A =
[[133 142 122 125 121 139 114 128 130 132 125 127 142 123 118 124]
 [128 128 124 132 122 132 133 120 122 123 139 131 125 127 116 129]
 [125 121 139 128 136 136 138 126 142 135 123 103 126 139 143 124]]
A[0,-16]: 133
A[-2,-4]: 125
A[0,-10]: 114
A[:, 6]: [114, 133, 138]
A[-2,3]: 132
A[-2,7]: 120
A[1]: [128, 128, 124, 132, 122, 132, 133, 120, 122, 123, 139, 131, 125, 127, 116, 129]
A[1,-15]: 128
A[2,-15]: 121
A[-2,-6]: 139
A[-1,-14]: 139
A[0,-2]: 118
A[:, -15]: [142, 128, 121]
A[0]: [133, 142, 122, 125, 121, 139, 114, 128, 130, 132, 125, 127, 142, 123, 118, 124]
A[-1,4]: 136

M = [105 152 139 126 128 112 131 145]
M[0] -> 105
M[6] -> 131
M[3] -> 126

B =
[[126 134 121 137 139 125 128 126 129 129 118 117 117 121]
 [121 134 121 118 132 119 128 126 129 134 153 131 144 131]
 [120 134 121 137 139 122 128 126 128 137 146 117 120 127]
 [126 134 121 137 139 125 128 125 129 129 124 117 117 122]
 [126 134 136 137 135 126 128 126 129 127 109 117 117 122]
 [126 134 129 137 139 125 128 126 129 128 112 117 117 122]
 [126 134 121 137 140 125 128 125 129 130 130 117 117 122]
 [126 133 143 137 129 128 128 129 129 128 112 120 117 122]
 [123 134 121 137 139 124 128 126 129 134 140 117 117 122]]
B[0][0] = 126
B[5][3] = 137
B[:, 5] = [125, 119, 122, 125, 126, 125, 125, 128, 124]
B[3] = [126, 134, 121, 137, 139, 125, 128, 125, 129, 129, 124, 117, 117, 122]
B[5][11] = 117
B[4][1] = 134
B[6][2] = 121
B[7][13] = 122
B[2][6] = 128
B[8][13] = 122
B[5][8] = 129
B[4][3] = 137
B[3][10] = 124
B[7] = [126, 133, 143, 137, 129, 128, 128, 129, 129, 128, 112, 120, 117, 122]
B[3][3] = 137
B[6] = [126, 134, 121, 137, 140, 125, 128, 125, 129, 130, 130, 117, 117, 122]
B[:, 11] = [117, 131, 117, 117, 117, 117, 117, 120, 117]
B[6][3] = 137
B[6][4] = 140
B[0][8] = 129
B[1][1] = 134
B[0][12] = 117
B[8][2] = 121
B[7][2] = 143
B[1][11] = 131
B[1][13] = 131
B[4][10] = 109
B[8][6] = 128
B[:, 1] = [134, 134, 134, 134, 134, 134, 134, 133, 134]
B[1][3] = 118
B[4] = [126, 134, 136, 137, 135, 126, 128, 126, 129, 127, 109, 117, 117, 122]
B[7][4] = 129
B[8] = [123, 134, 121, 137, 139, 124, 128, 126, 129, 134, 140, 117, 117, 122]

a =
117,109,113,141,141,133
111,113,140,139,132,130
105,132,133,128,105,120
129,99,136,138,118,133
118,113,127,134,114,128
Indices start at 0.
row 0 col 0	117
row 4 col 2	127
row 3 col 5	133
row 4 col 1	113
row 0 col 2	113
row 1 col 4	132
row 4 col 4	114
row 3 col 3	138
row 4 col 5	128

grid =
array([[120, 125, 130, 141, 119, 141, 120, 125, 130, 139, 123, 130, 134,
        115, 129],
       [131, 128, 124, 128, 146, 112, 135, 135, 116, 122, 145, 116, 121,
        125, 135],
       [130, 138, 134, 124, 124, 123, 126, 128, 123, 130, 120, 135, 133,
        135, 121],
       [134, 126, 124, 119, 139, 118, 136, 131, 127, 117, 137, 122, 121,
        136, 131],
       [128, 113, 119, 127, 134, 135, 133, 127, 141, 121, 138, 120, 120,
        126, 137],
       [120, 125, 128, 144, 124, 137, 121, 127, 125, 140, 128, 126, 132,
        110, 132],
       [136, 133, 129, 114, 132, 118, 134, 130, 128, 118, 127, 131, 125,
        144, 123],
       [123, 127, 132, 130, 110, 145, 121, 121, 140, 136, 112, 139, 135,
        128, 122],
       [131, 117, 122, 116, 125, 137, 133, 124, 148, 117, 127, 130, 122,
        139, 129],
       [129, 153, 142, 129, 121, 114, 121, 131, 106, 139, 113, 139, 141,
        132, 114]])
Rows and columns are counted from 0.
(0, 0) = 120
(8, 12) = 122
(8, 11) = 130
(1, 9) = 122
(8, 9) = 117
(2, 14) = 121
(7, 4) = 110
(6, 7) = 130
(9, 7) = 131
(1, 4) = 146
(3, 0) = 134
(1, 14) = 135
(9, 11) = 139
(7, 9) = 136
(3, 2) = 124
(4, 10) = 138
(2, 6) = 126
(7, 6) = 121
(9, 5) = 114
(1, 2) = 124
(4, 0) = 128
(8, 4) = 125
(6, 8) = 128
(2, 1) = 138
(9, 0) = 129
(0, 4) = 119
(3, 3) = 119
(7, 14) = 122
(4, 4) = 134
(6, 1) = 133
(1, 11) = 116
(9, 9) = 139
(4, 1) = 113

x = [120 146 143 134 124 135 125 155 136]
x[0] => 120
x[5] => 135
x[6] => 125
x[8] => 136
